Each row below holds a small network's activations on one record, seen along a few directions.
Here are examples, each followed by its value of one field, U.
Other fields move the rows too, some of them a lot.
In the rows, 500 means zero.
Strong random noise was added to every row along 6 fixed directions; ignore it. To show where, here is one row again and again, with new noise each time:
[529 547 561 608 459 502 583 501 512 560 462 642 471 458 527 554 587 420
 612 422 445 514 374 516]
[564 545 447 475 373 500 556 429 475 453 489 622 448 433 501 550 680 410
 733 412 504 549 256 569]
[498 518 518 474 439 556 425 432 537 466 501 431 371 366 583 501 632 514
 512 449 603 562 630 485]
[490 547 524 549 520 514 574 599 551 593 507 511 459 483 498 480 452 469
 541 475 447 531 422 489]
[381 520 447 382 424 568 575 363 487 515 484 390 501 514 460 541 365 507
 596 356 472 640 559 498]
[484 483 687 578 563 351 504 719 635 603 499 668 342 365 377 264 446 504
 475 611 536 428 387 464]
[489 603 462 572 619 593 573 731 590 633 560 320 443 562 626 525 385 500
 440 522 448 530 580 430]
[500 542 618 649 514 484 584 563 546 606 459 635 457 467 524 519 514 442
 540 455 441 489 449 479]

[553 509 493 552 435 435 644 406 421 552 456 726 628 482 373 536 495 389
 661 408 333 511 189 580] -> u4
[352 522 431 401 456 436 660 421 488 478 470 488 524 646 465 542 321 500
 711 434 482 511 550 466] -> u5
[448 564 756 758 510 410 584 474 530 516 385 742 474 506 525 598 528 501
 447 500 497 466 714 515] -> u4
[599 355 545 513 484 479 369 455 450 521 508 602 519 363 378 399 540 519
 422 536 504 477 350 525] -> u2
[404 460 505 422 413 385 568 308 465 451 402 612 461 545 417 537 477 479
 649 428 528 513 495 499] -> u4
[428 569 692 605 476 388 528 494 592 400 408 627 366 443 590 525 631 502
 489 500 582 484 621 493] -> u7
[568 485 518 617 541 619 379 576 523 609 496 479 463 368 653 436 694 449
 365 446 456 412 533 419] -> u3
[477 277 611 462 489 569 294 291 442 552 497 435 561 342 356 404 360 603
 254 475 520 558 673 474] -> u1
[505 572 398 453 524 555 560 564 454 522 549 367 551 612 555 542 433 491
 517 488 472 552 551 497] -> u8
[523 457 409 366 436 657 334 441 445 509 546 314 568 383 461 441 575 516
 429 458 487 589 433 519] -> u3
[518 554 312 418 547 527 507 590 534 454 547 356 437 620 622 540 479 509
 533 600 629 458 612 417] -> u8
[391 444 689 672 513 433 580 475 488 686 405 716 570 496 390 496 368 471
 470 438 354 459 490 431] -> u6
[560 471 491 492 425 474 410 498 517 494 523 543 425 360 502 382 666 474
 526 571 606 452 441 513] -> u8
[397 625 526 605 469 583 603 518 530 551 450 401 540 496 611 590 483 516
 409 370 379 632 638 555] -> u5
[685 497 389 561 582 701 375 620 499 581 564 303 446 407 773 529 719 491
 361 516 506 430 559 397] -> u3
[492 522 516 519 442 495 529 449 521 493 446 580 458 476 499 520 560 467
 543 443 464 515 419 513] -> u7
[420 497 553 490 606 517 532 485 500 493 520 433 521 636 556 649 299 598
 385 542 525 492 773 461] -> u7
[318 516 484 355 461 492 517 456 483 459 449 366 503 539 409 420 357 563
 509 421 536 575 621 507] -> u2
[463 427 644 669 525 536 511 369 415 581 427 619 645 533 436 600 343 469
 396 453 405 482 565 472] -> u1
[428 457 430 412 538 548 601 533 495 614 522 398 632 600 346 487 200 539
 494 495 360 588 410 497] -> u6
[364 584 374 338 561 496 624 621 527 461 569 322 436 667 516 490 354 530
 547 529 537 583 539 485] -> u2
[611 518 380 446 459 542 494 485 464 371 536 500 473 560 624 634 693 462
 611 528 590 507 467 518] -> u1
[458 494 361 300 498 369 478 543 487 438 560 456 433 560 412 392 375 530
 626 605 569 429 440 439] -> u5
[540 483 539 562 530 675 424 522 536 643 535 415 605 381 485 479 455 500
 330 417 375 590 520 555] -> u6

Which value of U does each new row have?
[452 412 430 374 439 625 495 357 445 538 482 373 622 467 406 467 448 535
 460 383 402 654 481 546] -> u2
[529 487 478 473 473 441 522 428 415 478 492 615 521 541 508 533 546 423
 610 508 528 441 477 462] -> u8
[371 493 583 424 568 421 464 595 583 422 552 450 360 472 454 411 397 636
 402 641 636 501 699 478] -> u7
[441 620 391 458 563 482 663 562 499 446 525 448 487 749 550 638 363 449
 610 544 474 522 567 501] -> u4
[471 469 604 499 515 404 482 589 553 517 520 562 467 402 441 355 524 516
 418 583 561 522 505 503] -> u8
[532 518 617 525 484 358 427 500 540 381 486 726 359 460 468 480 594 532
 557 601 700 390 569 497] -> u6
[484 548 525 501 424 559 503 361 499 341 483 483 546 477 555 658 643 537
 525 462 529 612 560 610] -> u7
[492 509 574 463 519 337 456 685 584 533 506 550 332 360 387 204 495 527
 498 587 530 445 352 487] -> u5
